Each row below holds a small network's activations on one input, seen along a few directions.
Each table varies a few parts of the input and shows all the possible inputs, shuffled.
Descriptions start from the smaller parts, as in this example, which fits no table here: one of 4 places along a line, together with either a single point or one of 9 places around a ring or (one of 3 separate values, together with one of 5 places around a ring).
Shared parts are said once, and a part with two or three values counts as separate values.
(in the rows, 128 means zero)

Other details of the inputs vary at random and push rows far along three fixed directions, the same in every table; ignore that.

Rows:
row 1: [136 124 160 167 100 118  83 105 149  93  77  95 136 144]
row 2: [120 128 102  78 140 141 163 154 136 157 157 175 126 123]
row 3: [170 147 149 158 129 112 178 156  11 105 144  24 127 132]
row 4: [140  72 144 107 127  80 126 148 128  90 137  55 138 120]
row 5: [120 171 124 157 131 189 114  91 137 145 108 190 144 124]
row 6: [104  90  96  71 134 103 120 141 173 159 155 169 127 128]
row 7: [125 164 112 118 143 127 180 155  35 154 153 148 123 121]
row 8: [109  80  98  66 137 116 130 138 169 143 149 173 134 113]
row 9: [145 170 146 182 110 152 115 102 118 109  75 118 132 140]
row 10: [127  86 101  74 134 126 141 151 174 143 162 154 133 126]
row 11: [ 96 175 122 145 146 177 108  97 150 167 109 210 137 128]
row 12: [109 142 137 145 130 151  97 101 191 134 100 161 132 146]
row 13: [129  76 148 111 139  76 123 144 144 105 139  54 127 137]
row 14: [154  68 127 108 107  78 122 142 127  95 142  56 134 132]
row 15: [100  88 100  76 145 102 125 139 161 152 156 161 130 123]
row 16: [144 162  90 108 136 143 187 154  60 165 168 161 122 125]
row 17: [149  64 132 113 118  80 121 140 123  94 141  57 137 126]
row 18: [124 126 163 153 126 144  88 104 179 113  83 126 136 137]
row 19: [141 131 169 165 114 126  93 111 163  94  79  89 134 144]
row 20: [139 173 114 133 138 111 177 156  39 152 149 109 116 135]
row 21: [107 168 138 199 114 175 113  88 144 134 133 154  93 101]
row 22: [121 124 157 157 126 135  87 103 164 107  85 123 141 131]
row 23: [142 164 112 123 123 121 180 151  29 138 148 113 123 126]
row 24: [133 127 152 189 106 139  73 101 160  71 117  88  88 111]
row 25: [134 226 132 175 124 176 148 110  71 151  99 178 125 138]
row 26: [109  81 104  51 149 128 136 146 193 158 161 187 132 114]
Description of these inputs: either one of 2 separate values or (one of 4 places along a line, together with one of 6 places around a ring).
List by row number the other inputs of the same sort as row 21. -> row 24

Rows:
row 27: [133 143 121 143 118 168 121 113 169 138 123 168 122 123]
row 28: [130 140 125 127 126 168 120 103 157 140 111 168 150 138]
row 29: [ 95 145 143 142 146 156 114 109 160 148 117 165 124 121]
row 30: [160 199 131 196 106 141 168 132  15 120 133  88 110 129]
row 31: [142 131 137 163 112 113 110 114 135 102 113  88 116 136]
row 32: [139 113 153 138 131 115 109 125 141 112 101  87 154 150]
row 33: [123  76 112  95 130  92 138 149 120 117 177  96 112 109]
row 34: [112 149 127 129 127 144 103 115 146 136 100 181 132 134]
row 35: [120 147 119 129 123 150 109 107 148 130 102 180 129 127]
row 36: [135 141 123 135 121 170 122 106 154 142 111 170 154 131]
row 37: [109 100  91  65 148 111 136 146 147 170 159 180 143 134]
row 38: [127 113 161 130 127 106 114 132 147 103  92  94 135 136]
row 39: [124 130 150 160 116  99 110 120 140 112 108  88 118 141]
row 40: [136  74 109  73 119  84 139 160 123 111 154 104 122 119]
row 41: [113 116 100  75 151 127 146 158 158 168 168 172 115 126]
row 42: [119  80 129  89 152  93 136 164 128 128 170  91 118 115]
row 43: [133 130 145 160 116 106 102 123 136 108 112  89 119 143]
row 44: [145 116 149 133 122 120 113 126 142  93  98  93 133 130]
row 45: [124 104  93  64 152 131 152 144 151 163 159 173 145 127]
row 46: [131 141 127 128 117 169 118 116 155 128 105 177 137 119]
row 47: [149 125 147 154 112 131 118 120 144 100 116  84 118 136]
row 48: [133 119 153 157 132 129 110 115 137 100 119  84 122 120]
row 49: [122 112  92  75 147 131 153 151 161 161 171 171 112 119]
row 50: [124  90 127  89 141  81 152 167 141 135 158  89 114 129]
row 51: [119 223 124 167 140 161 171 116  29 173 114 170 139 146]
row 52: [134 182  95  90 144 160 206 166  30 167 169 177 117 115]
row 53: [136 114 157 130 127 113 105 134 143  99  97  95 136 137]
row 54: [151 117 137 156 103 120 111 110 122 105 106  92 150 136]
row 55: [122 147 114 143 113 156 113 104 160 136 124 172 115 131]
row 56: [146 115 139 147  99 118 107 121 126  92 101 100 133 123]
row 57: [140  70 105  77 123  84 141 149 126 124 160  96 140 131]
row 58: [147 146 116 124 142 126 200 172  12 139 191  91 110 101]
row 59: [123 117 153 139 118  95 107 124 135 103  92  98 131 137]
row 60: [115 138 131 140 132 174 114 103 158 133 128 166 122 116]
row 61: [113 134 119 151 120 161 107 100 151 133 130 174 123 109]
row 62: [ 89 146 134 147 137 143 106 103 152 146 119 170 121 121]
row 63: [130 113 157 139 132 109 118 122 144 116  96  86 153 149]
row 64: [113  81 120  95 143  80 129 158 120 127 172  96 116 115]
row 65: [124 144 115 134 128 150 112  97 149 143 108 173 147 139]
row 66: [140 196 139 192 131 138 160 124   8 119 136  86 110 121]
Changing only one part turns row 38 into row 46. The same change can be made to row 29. Which row results? -> row 58
Changing only one part turns row 41 into row 27. The same change can be made to row 32. Which row results? -> row 36
What do these inputs look like to the network? -> one of 2 separate values, together with one of 4 places along a line, together with one of 5 places along a line
A walk changes only the place on the line of 4. It starts at row 51 and steps to row 59. List the rest of the walk in order. -> row 39, row 62
A walk changes only the place on the line of 5. It starts at row 62 and steps to row 64. List the rest of the walk in order. -> row 66, row 33, row 61
